A small network was shown many inputs. Here are its activations along a few directions, one row for each input.
Each table varies a few parts of the input and shows all the possible inputs, shuffled.
A made-up example of a description, with smaller parts first: one of 5 places around a ring, together with either a single point or one of 11 places around a ring or (one of 2 separate values, together with one of 6 places along a line).
Shared parts are said once, and a part with two or three values counts as separate values.
(in the rows, 128 means zero)

Rows:
row 1: [143 150 111 142 120 114 172 188 109 100 121 156 152  96 116]
row 2: [134 169  79  36 105  74 145  60 219 215 168  59  57 171 112]
row 3: [126 119 131 140 150 109 126 162 112 121 117 141 145 130 125]
row 4: [108 106 164 135 131 141 112 129 126 124 151 154 119 133 135]
row 5: [149 142 128 135 112  96 182 168  97 111 116 155 170 108 126]
row 6: [139 133 121 123 163 136 155 156 114 133 112 152 151 132 146]
row 7: [133 114 156 137 139 144 118 140 141 126 107 122 128 130 145]
row 8: [123 148  83  49 111  79 118  53 210 194 187  75  48 171  70]
row 9: [134 129 146 147 140 146 112 133 137 128 117 132 122 130 146]
row 10: [119 172  66  47 104  80 133  54 219 197 161  59  56 173  84]
row 11: [134 128 130 132 122 107 163 203  91 109 159 163 145 100 121]
row 12: [123 115 152 129 147 143 128 139 137 119 125 132 116 111 156]
row 13: [124 116 130 148 130 186 105  74 115 130 114 109 123 147 143]
row 14: [116 123 142 148 112 168  92  65 116 138 114 106 131 142 136]
row 15: [ 78  88 145 136 100 159  90  69 103 125 143 106 121 128 126]
row 16: [154 133 113 133 143 124 131 165 132 118 107 150 150 123 138]
row 17: [137 135 116 137 158 118 138 159 122 116 122 151 144 123 139]
row 18: [140 133 135 143 109  97 148 199  98  98 124 149 145 103 107]
row 19: [129  90 152 135 127 134  98 131 132 122 137 138 125 113 129]
row 20: [111 121 139 138 133 176 102  58 106 141 134 119 125 134 141]
row 21: [ 99 116 143 146 123 181 105  72 121 129 120 105 127 140 141]
row 22: [158 141 126 146 119  89 173 185 103 110 108 155 154 115 128]
row 23: [101 103 153 143 122 167  77  74 100 120 136  94 117 132 125]
row 24: [118 117 143 134 129 150 112 122 146 118 118 140 131 116 128]
row 25: [141 143 125 136 139 116 134 158 127 103  87 128 152 127 143]
row 26: [153 144 106 152 118  99 165 194 109 104 114 145 153 110 125]
row 27: [134 128 120 129 151 125 123 148 113 107 137 161 152 118 125]
Question: What is each input in this table made of?
Answer: one of 3 separate values, together with either a single point or (one of 2 separate values, together with one of 4 places along a line)
Question: Change only the choice among 2 separate values in row 23. List by row number the other rows that result.
Answer: row 15

Rows:
row 28: [160 152  88 126 116 101 166 143 161 159 140 135 110 128 100]
row 29: [129 123 143 106 141 145 105 113 142 143 135 110 110 135 138]
row 30: [136 149  97  99 117  81 173 135 137 144 137 108 127 121 109]
row 31: [110 111 143 161 116 177  93  70 124 132 130 122 126 131 136]
row 32: [ 91 114 144 139 111 151  99  71 126 117 131 116 131 123 150]
row 33: [159 136 144 177 172 146 153 211  89  58  47 166 196  93 174]
row 34: [119 148 109 114 134 106 123 138 134 149 136 122 125 150 117]
row 35: [133  94 165 169 123 136 155 230  43  83 147 209 172  82 131]
row 36: [129 135 113 106 126 109 125 136 136 135 124 115 112 152 121]
row 37: [156 157  98 121 123  86 159 146 146 164 141 115 121 123 102]
row 38: [132 125 100 108 129 102 116 132 151 131 132 132 126 138 105]
row 39: [106 113 147 137 112 171  99  68 113 115 122 108 118 136 150]
row 40: [114 114 147 107 137 132 114  98 140 121 132 114 101 136 130]
row 41: [117 121 155 123 135 149 113 101 151 140 137 120 117 144 129]
Question: What is each input in this table made of?
Answer: either one of 2 separate values or (one of 3 separate values, together with one of 4 places along a line)
Question: List by row number the other inputs of the same sort as row 35.
Answer: row 33
Question: Change only the choice among 3 separate values in row 30. List by row number the other rows that result.
Answer: row 28, row 37

Rows:
row 42: [120 116 182 174 156 143 119 184  76  91  79 167 171 111 183]
row 43: [105  71 167 139 107 182  83  68 103 133 177  88  98 132 112]
row 44: [ 93 126 101 117 120 174  79  38 162 158 137  74  93 147 154]
row 45: [139 141 109 131 117  87 181 206 100 133 140 173 152 123 118]
row 46: [ 89  92 163 136 103 189  92  61  93 148 173 122  87 154 143]
row 47: [133 149  79  72 143  89 118 111 168 180 153  98 100 149  99]
row 48: [128 124  84 123 120  93 189 206 106  99 127 169 161 115  87]
row 49: [111 142 124  80 130 124 122  62 177 140 126  75  75 148 118]
row 50: [167 105 146 129 152 132 156 195 131  95  88 189 150  77 140]
row 51: [108 117 168 168  96 132 118 140  68 121 157 183 140  99 131]
row 52: [ 81 125 123 121 119 160  75  32 176 156 108  93 102 140 147]
row 53: [149 110 197 167 149 156 124 182  66  83  70 162 163 120 157]
row 54: [129 120 146 145 177 110 131 221 128 109 109 164 160  88 132]
row 55: [150 156  96 167 139 162 130 123 100 104  76 129 169 117 184]
row 56: [118 116 139 117 127 180 100  37 173 147 139  53  99 143 108]
row 57: [131 188  74  73 142  54 158 156 148 151 161 113 122 138  80]
row 58: [101 101 155 183  91 147 131 146  82 115 148 178 140 112 120]
row 59: [159 143 108  67 125 101 138 106 187 152 160  82  83 139  84]
row 60: [146 184  87  82 138  41 157 156 160 141 163 101 129 132  77]
row 61: [123 101 157 189 151 153 119 181  92  69  70 170 169 121 167]
row 62: [128 122 169 172  89 144 115 136  80  98 165 182 143 115 116]
row 63: [ 75  77 146 148 114 188  71  71 116 131 156 114 103 150 111]
row 64: [148 149 106 186 139 154 126 122 111 110  86 120 171 111 166]
row 65: [142 142 134 132 117  72 174 210 116 116 141 159 176 111 109]
row 66: [175 126 165 137 156 127 142 216 129  99 121 169 131  86 154]
row 67: [165 139 105 169 134 157 138 126  85 104  60 117 154 117 173]
row 68: [148 114  84  71 116  90 158  87 180 178 140  97  87 150  94]
row 69: [155 151  74  63 115  64 197 130 156 142 146 106 127 143  93]
row 70: [ 99 146 127 100 135 111 106  69 185 173 139  84  91 165 145]
row 71: [126 146 123  81 124 122  95  61 184 164 126 109  92 182 138]
Question: Changing only one part turns row 51 into row 58. The same change can be made to row 44. Which row results?
Answer: row 52
Question: What is each input in this table made of?
Answer: one of 3 separate values, together with one of 10 places around a ring
Question: Change only the choice among 3 separate values in row 47. List by row number the other rows that result.
Answer: row 59, row 68

Rows:
row 72: [105  69 184 114 169 140  72 170 142 110 144 185 110 128 146]
row 73: [107 170  85 136 114 153 114  22 150 151  97  42 117 150 136]
row 74: [ 99  65 167 107 128 145  80 112 140 145 173 142  80 126 129]
row 75: [ 98  94 153 118  97 152  85  65 122 156 191 109  84 134 107]
row 76: [109  88 190 208  99 172 128 188  12  66 144 203 182  93 133]
row 77: [ 67 107 131 122  74 147  92  44 109 144 200  97  87 146  90]
row 78: [169 153 119 176 116  97 199 250  46  78 116 184 212  86 109]
row 79: [154 140 109  78 136  66 174 161 182 149 143 144 113 133 105]
row 80: [142 149 142 217 140 181 150 180  33  62  46 157 217  92 184]
row 81: [159 166  90  90 100  75 174 117 163 162 167 108 117 141  84]
row 82: [135 127 146 127 199 141  98 153 167 107  47 132 137 132 188]
row 83: [139 124 125 117 170 160 102  90 173 143  72  88 115 133 172]
row 84: [134 150 108 129 127 157 114  43 158 156  88  59 113 142 152]
row 85: [140 175  52  96  84  71 176 102 148 167 172  89 103 149  63]
row 86: [162 142 119  85 165  63 162 221 176 125 120 181 133 132 123]
Question: Changing only one part turns row 76 into row 80. The same change can be made to row 75. Which row results?
Answer: row 84
Question: What is each input in this table made of?
Answer: one of 3 separate values, together with either a single point or one of 4 places along a line
Question: Which other rows agree with row 86 in the choice among 3 separate values? List them by row number.
Answer: row 78, row 79, row 81, row 85
Question: Change only the choice among 3 separate values in row 82. List by row number the other rows that result.
Answer: row 72, row 86
